Here are a small network's activations along a few directions, averaged over the inputs that share one value of a field.
Related values have similar rows: they may be neighbours, one step apart, or belong to one group.
In the rows, zero is written as 500.
Random noise pushes rows far along 11 fixed directions. That doesn't count. These rows show it; they differ only by the noise:
[453 356 512 360 428 547 445 474 494 505 373 584 350 478 496 521 617 499
 514 606 640 467]
[490 631 497 362 472 421 525 674 478 562 454 636 326 550 434 531 546 479
 517 545 657 591]
[422 441 572 539 355 697 188 349 499 502 544 395 305 497 558 485 465 515
 518 834 526 333]
[389 527 648 454 581 358 465 707 383 633 453 532 275 606 546 284 436 365
 512 330 517 490]
[517 579 410 528 481 551 498 531 543 486 507 465 616 602 575 359 470 563
 578 409 381 400]
[385 572 490 500 436 386 337 425 538 329 395 679 424 529 477 500 505 717
 552 376 417 581]
[440 240 536 437 540 584 563 305 529 467 490 426 608 435 484 528 519 463
 481 497 476 499]
[488 513 536 462 436 515 505 371 571 518 654 614 607 574 528 461 666 391
 451 464 432 425]
[469 454 422 474 487 497 404 448 465 469 374 550 492 489 456 518 612 609
 504 544 493 420]
[465 577 370 451 423 495 447 654 549 401 266 624 536 560 446 456 474 615
 580 390 516 474]
[450 417 461 519 589 439 570 421 503 426 319 524 687 404 301 637 514 572
 441 392 497 576]
[413 454 477 416 522 451 369 405 428 446 484 521 354 459 436 589 524 630
 512 638 497 567]
[746 683 357 497 576 501 819 768 499 730 401 443 725 523 442 510 577 417
 511 464 686 445]


KUB, 20 values:
sune: [469 535 493 566 473 578 538 429 593 359 530 505 462 523 581 456 444 651
 585 491 417 574]
rovab: [394 609 538 655 429 558 376 422 479 486 510 501 402 614 502 384 571 516
 411 538 357 339]
modaf: [504 334 518 560 556 432 362 420 395 428 430 400 447 357 516 611 371 562
 505 602 501 557]
lusis: [479 374 385 407 560 512 454 477 468 372 526 525 664 413 390 635 505 551
 492 552 409 544]
vak: [330 608 567 572 509 653 537 662 517 577 572 368 548 639 336 363 337 241
 372 450 445 405]
neguv: [513 519 316 276 516 480 460 532 446 437 793 433 390 581 639 490 388 524
 607 695 333 592]
gom: [596 477 357 431 593 385 456 612 358 527 464 543 524 429 479 580 606 581
 506 503 500 481]
nabus: [671 683 406 605 492 574 633 670 510 566 483 479 544 532 483 534 556 534
 457 580 565 463]
suvud: [436 451 714 612 576 463 431 466 458 568 548 441 348 461 553 428 394 457
 505 431 476 534]
tudef: [572 527 143 260 437 489 625 653 553 330 521 581 671 589 560 471 474 624
 647 388 364 544]
taz: [625 552 432 690 533 596 557 531 474 596 615 360 635 558 608 386 526 497
 468 449 365 307]
lenop: [446 505 552 525 535 651 635 441 560 504 649 341 542 582 531 419 386 379
 511 538 422 510]
vudon: [473 436 516 389 536 492 373 612 469 524 684 423 592 569 615 340 305 272
 578 460 376 424]
karun: [361 441 435 565 623 605 546 672 404 545 355 229 529 537 376 389 309 404
 424 476 419 361]
kopiz: [445 543 442 656 614 495 640 604 438 531 327 450 396 538 434 434 559 669
 431 365 465 442]
zipir: [415 406 648 526 464 467 242 420 427 441 551 604 271 485 601 415 563 480
 473 571 434 437]
zuler: [343 351 494 604 524 611 625 203 532 411 394 515 405 471 376 566 817 773
 378 477 456 484]
lep: [592 452 562 322 560 299 577 572 415 639 510 577 338 500 654 437 607 460
 575 430 631 576]
zelem: [589 617 583 590 334 483 462 485 618 523 489 702 559 551 632 404 634 374
 500 403 545 382]
vepi: [531 317 553 563 502 468 394 521 475 511 339 477 623 387 465 525 512 389
 447 401 564 397]
A value of KUB combines one of 4 hidden first parts with one of 5 second parts; all combinations occur once.
Q: Changing only the second part turns neguv into tudef. nabus has the same second part as neguv; what does that change turn nabus into?
A: taz
Q: Changing only the second part turns lenop into vak. zelem has the same second part as lenop; what does that change turn zelem into?
A: zuler
Q: Changing only the second part turns suvud into kopiz. lep has the same second part as suvud; what does that change turn lep into?
A: karun

LIZE, 18 values:
dalup: [326 357 610 518 560 716 548 512 549 457 809 396 817 534 340 486 324 101
 313 431 269 420]
lol: [489 168 486 390 546 717 680 566 499 471 206 435 367 414 565 499 493 576
 583 484 678 555]
vipi: [700 795 498 647 548 293 583 337 462 678 760 497 641 430 493 707 604 495
 389 526 496 574]
lurof: [710 392 424 656 444 644 630 301 504 554 281 423 553 363 568 630 748 635
 439 686 682 367]
vuro: [667 175 248 413 679 513 757 614 405 555 417 320 892 330 392 653 438 343
 455 481 520 462]
faret: [569 403 578 686 564 497 339 382 451 638 540 498 864 451 488 450 747 306
 358 388 406 139]
zif: [284 753 361 363 310 604 123 745 533 345 447 681 419 589 184 640 403 397
 508 775 512 462]
tubit: [442 703 605 816 611 351 203 791 340 608  81 272 184 499 462 279 246 769
 625 397 583 382]
bim: [477 148 196 106 465 570 622 482 637 340 466 684 910 563 523 466 771 501
 648 274 330 348]
melen: [513 391 374 426 650 642 915 451 508 559 684 233 444 634 571 391 549 525
 498 517 402 527]
roz: [528 696 408 706 411 677 563 558 558 539 620 482 566 699 588 288 625 437
 374 512 347 253]
geka: [571 462 631 635 536 442 506 587 498 583 187 628 445 432 451 494 664 586
 444 397 702 462]
deg: [528 695 263 531 530 482 378 655 370 562 399 367 513 650 529 273 421 640
 644 491 370 295]
diz: [513 277 414 253 657 353 730 751 389 591 163 381 451 356 445 543 297 481
 596 350 736 663]
tof: [513 614 647 382 243 408 452 452 702 331 513 801 403 586 759 383 477 532
 616 341 551 633]
fifar: [620 505 669 382 419 479 572 707 548 652 551 597 576 548 638 357 413  64
 553 441 661 480]
dami: [306 509 500 211 871  43 544 553 200 490 795 499 471 563 390 422 340 352
 493 322 199 783]
vana: [590 578 427 276 416 252 464 676 462 453 520 883 445 431 391 759 630 455
 452 542 634 754]
The values of LIZE form a ring.
Q: Going along LIZE from zif by way of its neighbour fifar, in what order are vuro, faret, tubit, bim, diz, tof met?
A: tof, diz, vuro, faret, bim, tubit
Q: Name the neighbours of melen, in listed order.
A: vipi, lurof
Q: Name the neighbours of lol, in listed order.
A: dalup, geka
Q: How many steps from neighbour to neighbour lead from roz to dami, at the fewest?
A: 6
